These are the activations of a small neural network, seen along a few directions. Each row is one input.
In each table, some parts of the input vary, and every possible input appears once, in random order.
A made-up example of a description, with smaller parts first: ring(5) and (point or line(9) or (values(2) and line(6))).
Shared parts are said once, and a part with two or three values counts as separate values.
(in the rows, 128 means zero)

A family of inputs:
r1: [115 130 113  87 133  94 104 108 195 139 136 221 161 127 173 111]
r2: [113 165 137 172 147 160 191  89  87  79 115 107 146 175 110 149]
r3: [145 112 145 139 151 167 146 120 153 136 155 116 112  49 103  94]
r4: [185 140 135 132 149 134 182  68  88 112 128 105  64 118 136 176]
r5: [168 144 140 158 212 155 163  98 101 125 112 103  96  80 116 158]
r6: [ 80 129 109 137 128 149  73 172 148 157 106 155 148 127 165  70]
r7: [156 121 129  78 112  69  84 154 146 140 128 175  86 131 169 119]
r8: [125 120 123 158 106 156 196 130 128  93 126 133 161 144  87 110]
r9: [206 107 135 104 110 129 172 139 131 113 143 119  78  99  98 141]
r10: [ 91 127 115 124  91 114 100 128 135 131 111 123 189 181  99 123]
r11: [152 102 126 129 129 142 194  82 173 102 150 153 137  90 109 129]
r12: [126 148 130 187 173 184 168 122  59 127  95  91 127 124 117 140]
r13: [115 123 129  83 112  82  94 101 155 135 120 137 172 124 103 142]
r14: [ 60 144 158 128 187  70  95 143 155 107 213 122 102 123 178 175]
r15: [119 130 135 166 118 182 146 161 109 129 137  94 134  97  84  82]
r16: [132 148 146 141 174 134 190  46 126  82 137 131 124 116 127 162]
r17: [103 109 105 138 116 141  76 166 107 177  82  91 161 129 107 117]
r18: [ 87 135 101 129  98 102 106 140 157 139 113 202 170 180 159 110]
r19: [121 111 136  98 155 117  68 140 139 168 112  97 131  94 101 116]
r20: [182  96 126  70 102  87  90 123 137 152 123 118 117 127 128 145]
r21: [116 135 117 105  71 113  80 163 133 138 136 153 116 169 171  93]
r22: [124 129 132 106 158 106  69 159 172 159 113 181 126  84 157  95]
r23: [154 111 119 134  63 168 182 142 101 122 136 105 107 129 112 115]
r24: [ 43 155 152 156 153 110  86 185 134  90 188 102 138 178 164 150]
r25: [167 153 131 158 126 150 177 115  54 110 109  97  87 168 124 168]
r26: [142 104 105 110  54 112  94 136 105 165 106  96 136 166 131 137]
What do these inputs look like to the network?
Answer: values(2) and (point or (values(3) and line(4)))
The inputs of r26 and r20 match in every part but the values(2) part. If r15 is changed in the same way as r26 into r20, which row does it become?
Answer: r3
Change only the values(3) part in r12. List by row number the other rows that result.
Answer: r2, r25
Change only the line(4) part in r10. List by row number the other rows that result.
Answer: r2, r8, r18

A family of inputs:
r27: [112 137 132 180 178 161 187 104 118 102 102  98 180  96  84 143]
r28: [ 78 130 118 173  96 210 136 174 109 143 132 107 149 126 126  33]
r29: [ 95 131 102 156  87 206  92 152  63 178  88  67 151 151 124  88]
r30: [231  85 119  84  97 123 167  74 165 150  93 183 126  86 105 124]
r31: [ 88 142 149 104 173  98  58 172 187 132 187 140 113 102 172 108]
r32: [177 106 128  92 159  78  75 135 123 171  92 131  70  74 151 146]
r33: [160 122 140  90 160 115 108 151 175 141 142 179  61  49 153 111]
r34: [245  75  99  78  83 107 139 120 119 159  97 121  73 109 121 144]
r35: [110 136 140 202 154 175 188 170 121 108 157  91 117  82  98 103]
r36: [ 95 144  96 120  63 118 116 121 144 118  93 170 201 202 103  95]
r37: [190 100 123 113 112 146 161  99  88 126 125  54  95 122  73 158]
r38: [ 83 127 105 164 120 203 129 109 122 155  68 116 207 137 111  52]
r39: [ 85 120 123 107  85  59  43 160 138 147 140 122 138 188 162 170]
r40: [133 183 167 173 190 121 160  93  57  79 139  83  82 190 161 213]
r41: [103 146  98 109  30 127  94 161  93 154  99 108 147 211 127 127]
r42: [100 190 150 175 212 126 209  55  95  54 139 144 136 162 154 196]
r43: [ 91 129 128 107 198  79  58 109 178 155 137 166 170 114 143 129]
r44: [235  86 116  84  83 134 168 130 154 129 142 184  81  78 127 112]
r45: [ 87 142 124 114  36 134 134 192 126 112 144 153 152 192 128  75]
r46: [170 111 139 129 106 163 209 104 121  95 173 109  96  93  93 125]
r47: [133 128 135 178 159 170 137 158  74 134 108  43 125 114  84 148]
r48: [ 59 120 141  99 100  80  77 188 182 107 186 167 134 164 163 116]
r49: [158 114 131  98 182  92 108  91 161 163  93 194 121  65 129 137]
r50: [164 109 135 123 126 152 203  50 132 105 113 107 151  93  76 148]
r51: [111 130 136 108 164  72  23 148 129 166 138 100 123 119 173 151]
r52: [101 193 166 186 188 140 210 107 100  51 186 132  75 157 179 169]
r53: [ 62 117 118 110 116  67  69 128 182 123 143 185 182 182 135 136]
What do these inputs look like to the network?
Answer: values(3) and (point or ring(8))
Change only the values(3) part in r53. List by row number the other rows that result.
Answer: r39, r48
List by row number the other rows that have the values(3) part in common with r30.
Answer: r27, r36, r38, r42, r43, r49, r50, r53
Change only the values(3) part in r37. List by row number the other rows that result.
Answer: r46, r50

A family of inputs:
r54: [186 126 126 166 108 193 214 102  57 110 106  62 104 126  84 142]
r55: [ 73 137 116 120  99 122  78 158 135 147 117 136 165 163 136 101]
r56: [148 141 148 193 205 188 209  92  96 100 128  83 115  73 104 142]
r57: [149 125 142 108 159  83 111 130 147 123 151 143  94 110 144 158]
r58: [ 85 127 113 116  84 142  86 160 141 150 123 137 165 155 126  74]
r59: [160 106 122  91 121  98 102 126 153 152 116 154 119 103 127 130]
r60: [ 62 152 134 140 130 104  87 166 128 118 152 131 135 174 165 133]
r61: [148 147 142 169 155 153 231  75 106  68 139 123 127 136 111 166]
r62: [158 109 127  96 138  94 103 115 153 143 129 149 114 108 137 141]
r63: [ 75 134 121 122 109 113  78 152 138 139 131 132 157 163 145 115]
r64: [166 103 117  86  99 119 110 132 153 158 116 160 113  97 131 105]
What do these inputs look like to the network?
Answer: values(3) or (values(2) and line(4))
Which of the alternatives is r54?
Answer: values(3)
Change only the values(2) part in r60. List by row number the other rows that result.
Answer: r57

A family of inputs:
r65: [ 86 141 122 133 122 135 115 139 133 129 124 131 165 147 129 109]
r66: [161 144 145 178 190 165 187  95  78 111 107  80 101 103 116 168]
r67: [180  97 118 140 102 184 168 123 110 142 103 101 124  90  89 101]
r68: [140 111 123 101 138  99  99 126 160 146 126 162 128 104 132 121]
r69: [180 143 138 154 157 167 215  84  98  94 134 118  95 101 121 139]
r70: [150 110 122 100 122  98 101 127 155 151 122 164 128 113 133 128]
r71: [138 118 125  98 125 102  98 141 145 142 142 142 107 115 140 133]
r72: [ 98 142 123 131 100 128 116 144 116 122 128 119 145 172 128 119]
r73: [132 116 128 101 141 101  97 133 164 144 127 152 122 109 137 119]
r74: [148 111 126  95 109  94 101 130 143 138 123 144 115 127 141 138]
r75: [159 132 139 167 171 155 196  78  97  98 131  87 121 112 107 167]
r76: [164 135 148 159 159 151 219  94 112  82 140 115 107 105  99 164]
r77: [ 94 140 130 140 109 131 116 152 113 120 136 113 137 167 133 118]
r78: [ 89 134 118 135 112 135 116 138 127 130 117 133 160 160 131 118]
r79: [ 96 139 118 128 100 132 115 132 120 129 121 127 152 170 128 119]
r80: [ 85 143 132 144 116 135 113 153 116 126 144 114 137 155 137 114]
r81: [152 115 120  90 108  90 104 124 147 147 117 152 124 125 132 133]
r82: [ 82 147 130 141 123 138 109 150 123 128 141 119 147 145 134 108]
r83: [146 109 124 104 117 100  99 140 143 139 134 143 105 121 144 144]
r84: [134 115 129 103 136 108  93 138 155 145 140 148 115 109 142 127]
r85: [ 73 146 129 145 131 136 113 146 133 125 129 124 153 138 135 103]
What do these inputs look like to the network?
Answer: point or line(4) or (values(2) and ring(8))
Change only the values(2) part in r72. List by row number the other rows that result.
Answer: r74
Change only the values(2) part in r78. List by row number the other rows that result.
Answer: r70

A family of inputs:
r86: [226 109 135 110 158 130 157 101 116 146 138 109 106  45 117 158]
r87: [ 75 152 125 141  78 146  90 195 128 151 135 102 163 178 144  99]
r88: [203  89 102 122 135 152 165 100 118 134 110  95  84  91  87 122]
r89: [109 126 112 124  67 163  79 184 135 151  92 130 162 178 136  82]
r90: [203 126 166  72 220 113 136  91 134 131 102 160  65  49 147 165]
r91: [165  95 117 163 102 175 174  93  94 154 119  95 119 102  64 130]
r92: [225 124 165 102 129  88 170  70 100  91 160 130  60 134 133 195]
r93: [131 107 110  81 116  95  70 136 199 157 123 173 126  97 141  91]
r94: [ 85 170 151 178 158 179 210  95  95  63 137  88 149 136 130 141]
r95: [142  86 114  95  88 116  58 150 162 155 140 150 156 120 128  79]
r96: [119 100 133  94 151  48  68 151 192 141 137 214  96  66 143 125]
r97: [ 95  95  94 106  54 121  90 149 122 180 103 160 159 149 150  70]
r98: [159 144 107 175 115 171 203 112  81 119  76 111 144 135  65 114]
r99: [ 19 160 137 171 178  84  58 169 142 120 131 107 151 176 166 161]
r100: [116 114 115  52 102  33  98 130 176 130 165 178 113 173 147 162]
r101: [ 26 164 126 131 106 122  76 166 117 122 135 101 160 170 165 132]
r102: [121 162 132 187 122 187 212 123  88  99 132  98 131 143  83 115]
r103: [ 84 180 162 200 226 182 190  92 104  60 169 105 160 160 158 165]
The inputs of r91 and r97 match in every part but one. If r88 is changed in the same way as r91 into r97, which row does it become?
Answer: r95
What do these inputs look like to the network?
Answer: values(2) and (point or line(8))
